These are the activations of a small neural network, seen along a few directions. Each row is one input.
In each table, some parts of the input vary, and every possible input appears once, in random order.
Descriptions start from the smaller parts, as in this example, which fits no table here: line(6) and (point or line(9) or (values(2) and ring(8))).
Shared parts are said once, and a part with two or three values counts as separate values.
(in the rows, 128 means zero)

Other details of the inputs shift rows strongly along three fixed directions, in all tables alike. That doesn't count.

A family of inputs:
x1: 132 130 138 135 131 131 132 124 141 130 124
x2: 113 138 124 135 123 127 140 132 142 136 134
x3: 123 132 136 123 134 133 133 126 141 130 131
x4: 124 138 139 130 133 130 140 129 126 125 127
x5: 136 139 132 135 133 128 132 121 130 134 117
x6: 133 139 130 125 134 127 139 126 133 133 122
x7: 124 88 115 112 115 120 108 155 98 130 129
x8: 120 134 137 132 132 132 140 128 129 124 124
x9: 129 142 133 146 125 127 130 130 136 139 137
x10: 118 144 126 135 123 122 140 138 140 133 131
x11: 132 135 138 125 131 126 134 127 141 128 127
x12: 132 134 130 136 133 131 136 123 133 134 119
x13: 128 88 106 114 127 124 100 156 97 128 130
x14: 127 137 138 128 122 128 137 119 128 134 124
x15: 130 84 114 119 127 110 101 154 107 121 136
x16: 126 134 137 138 125 131 134 119 129 128 116
x17: 125 135 129 130 141 132 139 128 132 129 123
x18: 133 138 130 127 129 128 135 120 132 138 124
x19: 123 95 118 109 118 118 102 154 95 127 131
x20: 123 136 128 123 137 133 138 124 134 134 126
x21: 119 132 139 127 140 137 129 127 138 126 130
x22: 114 92 106 132 124 92 108 155 109 131 139
x23: 132 138 130 123 133 129 138 123 132 136 126
x24: 133 85 117 125 112 116 106 153 97 130 123
x25: 135 135 140 134 130 128 127 122 138 130 122
x26: 129 129 138 134 129 133 127 118 140 132 122
x27: 129 135 128 129 128 132 131 116 134 138 117
x28: 162 108 123 120 87 201 123 173 124 130 118
x29: 128 91 105 109 124 123 99 155 99 129 130
x30: 127 139 138 128 120 129 132 117 128 134 119
x31: 128 132 137 129 127 131 126 117 142 134 121
x32: 125 138 132 147 126 130 131 130 139 139 134
x33: 130 130 138 132 134 130 135 126 141 127 126
x34: 136 134 140 134 131 128 131 125 138 130 126
x35: 122 133 136 126 125 132 140 120 130 132 125
x36: 129 133 130 135 132 133 132 116 133 136 118
x37: 159 142 52 146 108 145 104 62 133 27 183
x38: 124 132 137 136 125 133 133 116 129 132 118
x39: 156 123 116 105 94 203 123 179 114 129 117
x40: 104 99 128 131 163 52 111 101 122 131 143
x41: 131 134 130 132 137 131 140 125 133 132 121
x42: 129 140 137 131 121 127 132 120 129 129 116
x43: 134 137 138 129 126 127 126 123 141 129 119
x44: 124 129 137 128 137 135 135 127 140 128 131
x45: 123 139 140 119 136 133 127 128 138 128 131
x46: 129 136 139 132 130 128 141 125 126 128 125
x47: 134 141 130 130 129 127 131 122 133 134 115
x48: 130 132 130 134 133 133 136 119 133 137 122
x49: 131 134 138 123 130 129 134 124 139 132 131
x50: 134 136 138 129 127 126 130 125 141 130 124
x51: 123 134 136 130 121 131 132 115 130 133 118
x52: 165 116 124 113 81 198 118 173 123 132 114
x53: 130 134 128 129 129 132 135 118 134 138 122
x54: 127 93 117 113 118 110 108 157 97 126 128
x55: 125 132 137 133 129 131 141 124 129 127 122
x56: 129 130 137 129 127 130 131 119 142 134 126
x57: 128 141 129 123 137 129 138 130 133 130 123
x58: 143 91 107 116 115 114 102 156 99 134 123
x59: 127 136 138 120 133 131 133 128 139 130 133
x60: 113 135 126 140 126 129 141 134 140 136 135
x61: 124 144 131 122 139 132 132 130 131 128 122
x62: 126 137 137 124 125 129 140 121 128 132 126
x63: 128 134 128 125 133 132 139 121 134 136 124
x64: 122 138 131 129 143 135 133 129 131 127 121
x65: 136 138 132 134 134 128 136 123 130 134 122
x66: 130 135 139 128 138 131 134 131 137 125 131
x67: 120 142 129 140 126 126 141 139 137 133 134
x68: 129 96 109 128 112 103 97 149 106 140 145
x69: 100 115 122 143 155 35 104 104 122 139 149
x70: 151 147 46 156 103 149 108 68 131 41 200
x71: 126 142 133 127 143 133 133 130 128 128 124
x72: 132 86 115 117 106 121 105 151 98 135 125
x73: 128 130 137 125 130 132 134 122 142 132 129
x74: 121 139 137 122 129 130 139 125 128 129 128
x75: 116 136 138 130 135 134 134 127 128 122 122
x76: 101 109 131 128 170 49 103 107 118 123 145
x77: 125 94 120 116 123 115 103 156 92 123 130
x78: 134 134 140 130 134 129 135 127 138 128 129
x79: 119 135 138 121 136 135 127 126 140 128 129
x80: 150 146 54 138 117 151 106 71 132 21 190
x81: 141 86 105 123 116 120 98 153 99 130 119
x82: 128 131 129 130 137 133 140 121 132 135 125
x83: 127 140 129 121 136 131 138 127 131 134 128
x84: 122 130 137 132 129 133 141 120 129 130 125
x85: 129 139 137 130 122 126 136 122 129 130 120
x86: 118 132 136 130 132 135 140 124 129 127 127
x87: 100 102 130 136 153 54 114 100 112 135 134
x88: 130 137 140 135 126 127 138 122 126 130 123
x89: 168 117 118 116 92 199 130 181 113 130 115
x90: 130 139 131 128 141 131 138 130 129 130 126
x91: 122 138 130 140 122 130 130 125 140 143 136
x92: 113 137 137 123 131 135 133 123 129 127 125
x93: 113 134 138 128 135 136 135 124 127 125 125
x94: 130 138 140 136 125 128 133 120 126 130 119
x95: 116 97 106 123 118 93 107 153 108 135 143
x96: 124 140 139 121 137 131 127 131 139 124 127
x97: 133 139 130 127 128 129 131 118 132 138 119
x98: 119 142 138 123 131 131 133 129 128 124 122
x99: 127 138 137 126 126 127 140 125 129 128 123
x100: 128 137 138 123 134 128 133 131 140 126 129
x101: 124 133 129 128 140 135 139 126 132 133 126
x102: 133 135 138 126 127 128 131 121 140 134 128
Each input here is: ring(6) and (values(2) or (values(3) and line(5))).
Changing only the ring(6) part turns x65 into x12. The same change can be made to x89. Which row results?
> x41
Changing only the ring(6) part turns x51 into x42. The same change can be made to x91. Which row results?
> x69
Changing only the ring(6) part turns x60 into x95. The same change can be made to x21. Which row results?
> x45
Change only the values(2) part in x9. List by row number the other rows that result.
> x67
A walk changes only the ring(6) part. It starts at x36 and steps to x27. List the rest of the walk in order.
> x97, x47, x5, x81
Change only the values(3) part in x28. List by row number the other rows that result.
> x48, x87

A family of inputs:
x103: 127 149 150 126 132 139 144 111 141 121 126
x104: 111 106 125 146 163 45 117 89 125 141 133
x105: 110 152 137 132 136 142 147 115 139 127 131
x106: 123 116 136 120 125 124 121 148 110 130 119
x107: 141 114 74 143 99 102 99 95 120 79 177
x108: 126 116 137 115 123 124 118 143 109 132 118
x109: 130 106 126 118 128 144 125 160 123 142 127
x110: 132 115 126 107 120 136 126 150 112 139 115
x111: 117 114 131 124 123 130 123 153 113 132 120
x112: 119 154 130 131 146 142 146 119 144 132 131
x113: 123 149 142 124 140 137 135 105 149 126 123
x114: 129 109 129 123 132 131 123 157 124 135 123
x115: 155 112 63 141 112 125 101 100 107 82 157
x116: 131 143 139 149 131 136 138 101 147 134 119
x117: 104 104 131 147 153 48 118 86 120 136 133
x118: 122 114 131 111 121 128 120 140 113 137 116
x119: 127 148 137 147 123 138 146 104 137 133 115
x120: 126 151 147 133 140 140 137 116 146 120 125
x121: 131 150 142 130 143 136 144 119 148 122 127
x122: 119 108 137 124 125 127 124 151 119 131 124
x123: 135 153 134 146 122 126 141 114 158 140 135
x124: 142 117 130 111 125 139 118 156 113 138 116
x125: 122 107 132 121 128 142 117 154 123 140 126
x126: 150 121 62 141 104 109 95 104 117 85 172
x127: 123 149 149 132 135 136 146 115 142 118 128
x128: 98 120 127 145 142 39 112 96 124 141 143
x129: 131 152 140 147 117 133 134 114 157 139 132
x130: 115 105 134 121 127 129 125 147 119 137 131
x131: 136 115 124 108 125 139 119 152 117 142 114
x132: 130 115 124 121 129 137 122 162 118 137 119
x133: 131 116 131 117 125 129 127 156 109 133 120
x134: 131 150 132 146 128 132 151 105 137 136 117
x135: 123 113 123 117 123 141 130 159 112 141 126
x136: 132 111 140 116 130 126 111 143 120 134 120
x137: 130 159 132 145 116 126 147 116 147 140 131
x138: 122 147 144 122 131 139 144 107 145 124 124
x139: 136 108 129 109 126 135 120 149 124 140 118
x140: 135 151 143 125 142 135 142 114 147 124 126
x141: 124 109 135 125 129 133 115 154 124 133 121
x142: 118 155 134 134 139 134 152 121 139 123 126
x143: 171 157 82 121 90 204 134 116 124 62 153
x144: 138 117 129 117 127 138 121 161 114 135 117
Changing only one part turns x136 into x103. The same change can be made to x116. Which row results?
> x117
Describe the family of inputs behind these rows.
> ring(6) and (values(2) or line(5))
Change only the values(2) part in x129. List by row number the other rows that result.
> x116

A family of inputs:
x145: 124 112 114 142 117 83 111 126 124 131 135
x146: 122 103 114 140 118 90 110 117 123 138 138
x147: 132 110 119 144 128 75 114 114 114 137 139
x148: 125 103 116 141 122 85 112 111 119 141 139
x149: 126 112 111 144 121 87 109 124 120 138 136
x150: 132 103 120 101 129 137 127 150 106 114 122
x151: 107 125 180 141 137 82 140 152 139 201 94
x152: 125 173 173 155 134 142 172 97 169 169 109
x153: 139 106 115 106 131 144 106 153 120 124 131
x154: 133 102 127 109 119 142 108 139 105 118 118
x155: 107 182 176 123 170 130 182 108 160 141 101
x156: 143 169 103 160 119 131 140 77 150 103 152
x157: 132 101 116 118 125 164 114 167 109 117 127
x158: 154 130 118 98 79 246 137 188 116 114 125
x159: 128 171 115 119 123 175 150 106 140 80 155
x160: 135 105 131 108 119 137 110 142 104 114 119
x161: 120 137 192 119 133 187 163 185 145 168 88
x162: 105 125 184 111 172 94 133 157 140 187 96
x163: 106 182 179 131 165 136 162 91 159 146 97
x164: 129 116 119 102 115 152 119 170 102 118 135
x165: 124 113 109 144 120 86 108 126 124 135 134
x166: 122 108 108 144 124 86 107 116 122 140 136
x167: 138 166 100 160 123 128 138 67 152 103 153
x168: 132 105 110 103 132 146 123 152 105 120 118
x169: 139 101 122 103 126 145 109 151 121 122 133
x170: 128 173 106 122 126 182 145 106 139 86 151
x171: 139 167 110 137 130 186 145 114 144 76 147
x172: 129 104 121 142 126 79 115 111 116 138 139
x173: 131 96 121 116 120 163 117 164 111 114 130
x174: 131 166 97 158 118 130 135 73 159 97 151
x175: 113 146 104 165 164 34 122 41 136 109 163
x176: 123 106 116 139 114 89 112 125 125 132 136
x177: 130 111 117 143 123 79 113 119 116 137 138
x178: 145 172 116 129 124 175 137 94 138 79 133
x179: 126 106 119 141 122 80 114 114 118 137 139
x180: 121 103 113 139 115 93 110 121 126 135 135
x181: 130 106 112 145 130 85 110 110 115 143 136
x182: 104 119 182 139 135 84 141 148 141 201 95
x183: 151 169 113 121 128 172 138 107 154 78 151
x184: 110 185 186 130 160 130 165 98 158 140 99
x185: 128 117 115 104 119 154 117 168 102 121 133
x186: 137 105 123 117 121 157 118 172 109 110 129
x187: 132 100 115 100 127 147 125 150 107 118 121
x188: 134 140 190 104 130 183 154 181 153 174 89
x189: 137 109 112 103 129 146 124 159 103 118 118
Describe the family of inputs behind these rows.
> ring(5) and (line(4) or values(5))
Changing only the ring(5) part turns x149 into x146. The same change can be made to x165. Which row results?
> x180
Change only the line(4) part in x179. List by row number the other rows that result.
> x172, x176, x182
Change only the values(5) part in x161. List by row number the other rows that result.
> x150, x159, x160, x188
A walk changes only the ring(5) part. It starts at x160 and steps to x154. List the rest of the walk in order.
> x163, x178, x184
